These are the activations of a small network on made-up records, seen along a few directions, one row for each record.
After each row come some of the record's fields: V, N, Z, G.
A field that a record lacks is left out.
The largest differences between rows may come from other fields.
Strong random noise was added to every row along 4 fixed directions; ignore it. To show where, here is one row again and again, with new noise each time:
39  202  -226  -162  149  -20  -292  133  -72  212  37  -84  102  -138  -129  179  -20  111
-135  -469  226  302  -393  -150  -184  -130  -149  175  175  -135  -92  318  193  -17  -41  178
-108  -129  77  281  -85  30  -30  155  -328  244  63  191  141  63  -15  6  -28  335
-242  28  -467  204  -72  -284  -378  215  210  540  114  -267  408  -392  283  -116  37  -116
130  305  -131  -303  243  48  -335  29  -239  175  -69  99  59  -41  -249  311  -23  133
-158  74  -463  250  77  8  70  655  186  234  295  -336  273  -479  -21  -166  -29  308

-173  -112  23  245  -62  -223  -73  -4  70  102  218  -155  -110  -27  -11  -70  69  136 : Z: z2 / G: g2
-154  -227  -446  39  -132  293  -174  -96  279  -207  -53  -134  -187  -53  350  -21  -116  -285 : V: v1 / N: n1 / Z: z2 / G: g2
-261  -253  -321  241  -172  9  4  106  287  33  123  -316  35  -129  393  -212  25  -276 : N: n1 / Z: z4
-147  -295  -7  86  -392  -207  -160  -187  143  26  35  -87  -175  94  312  -92  59  -310 : V: v3 / N: n1 / Z: z4
80  -62  72  63  -94  -206  16  107  -89  84  221  -186  3  66  -70  40  -21  159 : V: v1 / N: n2 / Z: z5
180  79  -461  -360  172  185  -250  317  269  -92  257  -620  -117  -135  -307  359  -174  238 : V: v1 / N: n2 / Z: z1
-79  -227  -62  110  -16  84  -74  -3  86  -157  175  -238  -278  139  -56  110  -16  179 : N: n2 / Z: z2 / G: g1
105  -240  306  -75  -176  328  24  -302  -205  -215  -215  326  -203  300  94  78  -129  -33 : V: v1 / N: n1 / Z: z2 / G: g2
-268  -393  -199  402  -289  47  364  44  436  -359  208  -333  -117  -53  474  -382  -57  -244 : N: n1 / Z: z5
75  -74  -146  -160  -1  -68  -207  -286  156  -194  -6  -297  -258  217  82  129  -67  -204 : V: v1 / N: n2 / Z: z5
-210  115  -124  93  -49  -374  -468  -245  -26  422  -90  195  240  -105  225  -42  134  -272 : V: v3 / N: n2 / Z: z2 / G: g2
106  -358  160  98  -87  561  509  397  39  -390  236  -217  -82  119  -152  -99  -196  402 : V: v1 / N: n1 / Z: z1
-50  -287  345  97  -300  -348  99  -75  202  -109  243  -467  -231  243  56  -204  23  155 : V: v3 / N: n2 / Z: z3
52  142  -338  -298  258  410  -92  3  220  -345  -114  -42  -244  -59  -119  226  -13  -127 : N: n1 / Z: z2 / G: g2
-81  128  -50  245  149  92  142  423  -214  247  103  156  227  -240  -246  -48  34  375 : V: v3 / Z: z2 / G: g2
-140  -290  230  545  -170  -34  243  280  -320  404  116  217  383  54  -17  -43  57  334 : Z: z5
150  215  90  -424  53  -370  -298  -365  186  -289  95  -204  -460  179  -188  159  75  -179 : V: v3 / N: n2 / Z: z4
-324  -160  -648  383  -85  -79  -321  178  317  213  66  -229  39  -242  315  -104  19  -105 : V: v1 / N: n2 / Z: z2 / G: g2
43  -116  23  27  -195  -239  -125  27  196  279  125  -310  260  -85  161  -103  19  -179 : V: v1 / Z: z5
-117  -114  -305  186  -58  -137  -165  190  355  109  174  -367  24  -184  112  -119  -9  20 : V: v1 / N: n2 / Z: z2 / G: g1
-58  57  -141  -115  61  105  -61  -69  8  46  -80  44  118  -125  158  -19  26  -329 : N: n1 / Z: z4
-231  -146  -627  239  61  324  35  476  402  50  127  -353  145  -395  194  -108  -11  -61 : N: n1 / Z: z2 / G: g2
49  72  -81  -171  45  -18  112  157  300  -187  84  -382  -203  -52  -66  -118  43  -36 : V: v3 / N: n1 / Z: z3
-37  -253  -153  33  -46  359  220  217  108  -363  201  -298  -326  88  -5  36  -58  77 : N: n1 / Z: z4
168  -135  401  -38  -131  -200  26  -400  -132  -143  -18  55  -205  356  34  9  -43  -50 : V: v1 / N: n2 / Z: z5
-102  307  52  64  45  -138  400  220  115  258  -142  184  706  -527  223  -485  46  -227 : V: v2 / N: n1 / Z: z3
-159  -15  -162  267  83  -48  85  167  71  209  96  -44  125  -240  49  -46  84  -20 : Z: z4
-159  125  119  194  40  -217  101  -160  3  139  -184  312  200  -136  177  -291  81  -95 : V: v2 / N: n2 / Z: z3
-18  -212  116  139  -171  13  176  -126  136  -146  -30  -61  6  140  266  -217  -39  -210 : V: v1 / N: n1 / Z: z5
64  -275  235  -72  -383  -223  126  -136  181  -211  162  -319  -238  194  183  -122  -9  -207 : V: v3 / N: n1 / Z: z4
117  114  145  -211  142  354  -145  -265  -396  -29  -353  621  35  152  -66  186  -38  -113 : V: v1 / N: n1 / Z: z2 / G: g2
-76  -249  110  -94  -168  254  -53  -380  -11  -469  -68  105  -463  421  96  119  -34  -100 : N: n1 / Z: z2 / G: g2
22  -66  54  32  -30  87  549  391  437  -301  304  -559  -55  -275  -17  -409  -60  171 : V: v2 / Z: z3
7  213  -36  62  84  -157  59  137  12  326  6  117  479  -324  17  -109  56  -93 : V: v2 / Z: z5
34  340  -274  -339  128  80  -237  219  -23  400  -158  67  470  -393  -16  102  34  -177 : V: v3 / N: n1 / Z: z2 / G: g2
223  523  -326  -479  366  -94  -283  -95  71  -157  -91  3  -117  -103  -241  286  -19  -142 : V: v1 / N: n2 / Z: z5
247  -198  335  -430  -160  -48  -515  -756  -41  -112  -117  -153  -451  464  21  311  -78  -303 : V: v1 / Z: z2 / G: g2
11  100  121  44  66  -155  142  -103  5  -236  46  164  -132  100  -127  6  57  39 : N: n2 / Z: z5
49  52  112  -310  -158  -179  -347  -535  -35  -63  -280  223  -172  274  183  162  31  -431 : V: v3 / N: n1 / Z: z4
0  204  -178  -32  151  -131  63  164  250  66  -9  -200  151  -300  34  -199  13  -1 : V: v1 / N: n2 / Z: z3
-233  -429  34  328  -225  111  -114  -160  -85  -130  48  54  -278  375  109  139  11  166 : N: n2 / Z: z2 / G: g1
253  -81  442  -239  -113  -115  250  -274  160  -310  31  -292  -230  161  42  -178  -49  -146 : V: v1 / Z: z3
74  58  299  -144  -11  -72  45  -164  -46  14  -75  27  74  64  21  -118  17  -70 : V: v3 / Z: z3

Which values does each new row have?
-191  -440  -311  203  -386  139  -9  371  332  80  275  -570  18  -117  298  -121  -72  30 : V: v3 / N: n1 / Z: z2 / G: g2
-48  152  -446  101  -34  -424  -158  34  432  281  14  -230  303  -455  319  -176  3  -372 : V: v1 / N: n2 / Z: z5
427  122  196  -472  109  116  185  125  127  -318  241  -448  -196  28  -408  150  -124  207 : V: v1 / Z: z5
210  -46  523  -341  -42  96  -56  -488  -280  -116  -207  142  -136  380  -39  80  -42  -120 : V: v1 / Z: z3
17  395  -349  -153  266  -213  -386  -8  -113  395  -93  129  375  -251  -28  163  58  -210 : V: v1 / N: n2 / Z: z5
-283  -184  -377  512  -21  -11  3  404  159  110  198  -163  26  -161  68  -195  44  230 : V: v1 / N: n2 / Z: z2 / G: g2
319  424  -43  -562  260  2  -350  -189  -92  235  -274  177  281  -111  -196  357  -104  -107 : V: v1 / N: n2 / Z: z1
154  -237  434  104  -197  -239  -109  -176  -333  208  91  10  -62  411  -141  179  10  213 : V: v1 / Z: z5
-98  211  -146  68  224  333  -98  53  -418  95  -341  707  168  53  -96  164  41  95 : V: v3 / N: n1 / Z: z2 / G: g2
155  7  -242  -323  122  434  -14  196  163  -79  10  -272  177  -137  -47  111  -156  -93 : V: v1 / N: n1 / Z: z1
-288  -208  -269  443  -196  39  8  389  105  454  -14  -10  470  -275  335  -262  33  -11 : V: v3 / N: n1 / Z: z2 / G: g2
-275  -22  -308  303  81  -19  -134  -104  135  -109  -22  195  -159  -83  113  -65  78  -68 : N: n2 / Z: z2 / G: g2
-128  -184  -1  61  -250  -33  -278  -160  -53  162  -156  105  -4  221  200  86  28  -90 : V: v3 / N: n1 / Z: z2 / G: g2
-269  115  -148  612  -39  -305  512  681  189  221  273  74  398  -602  52  -564  99  294 : V: v3 / N: n2 / Z: z4
-53  -47  21  322  -36  -153  240  388  -15  -57  258  -74  -148  -22  -173  -132  38  428 : V: v3 / N: n2 / Z: z4
168  410  -309  -479  240  -175  -188  18  224  79  -54  -448  116  -270  -21  83  -32  -189 : V: v1 / N: n2 / Z: z3
-159  237  -91  113  169  -184  -301  -236  -291  163  -275  591  34  120  -22  163  168  -108 : N: n2 / Z: z4
149  -20  34  -167  -16  112  56  119  70  39  106  -243  205  -81  -40  -18  -66  -58 : V: v1 / Z: z5
-94  92  -387  -287  -52  -89  -535  -112  221  284  -104  -228  167  -126  224  136  70  -427 : V: v3 / N: n1 / Z: z2 / G: g2
119  270  -179  -351  164  -111  -430  -188  -94  348  -197  6  317  -50  -20  277  -67  -136 : V: v1 / N: n2 / Z: z1
-33  226  -362  63  203  -199  123  506  438  -124  300  -399  -99  -360  -234  -159  91  177 : V: v3 / N: n2 / Z: z4
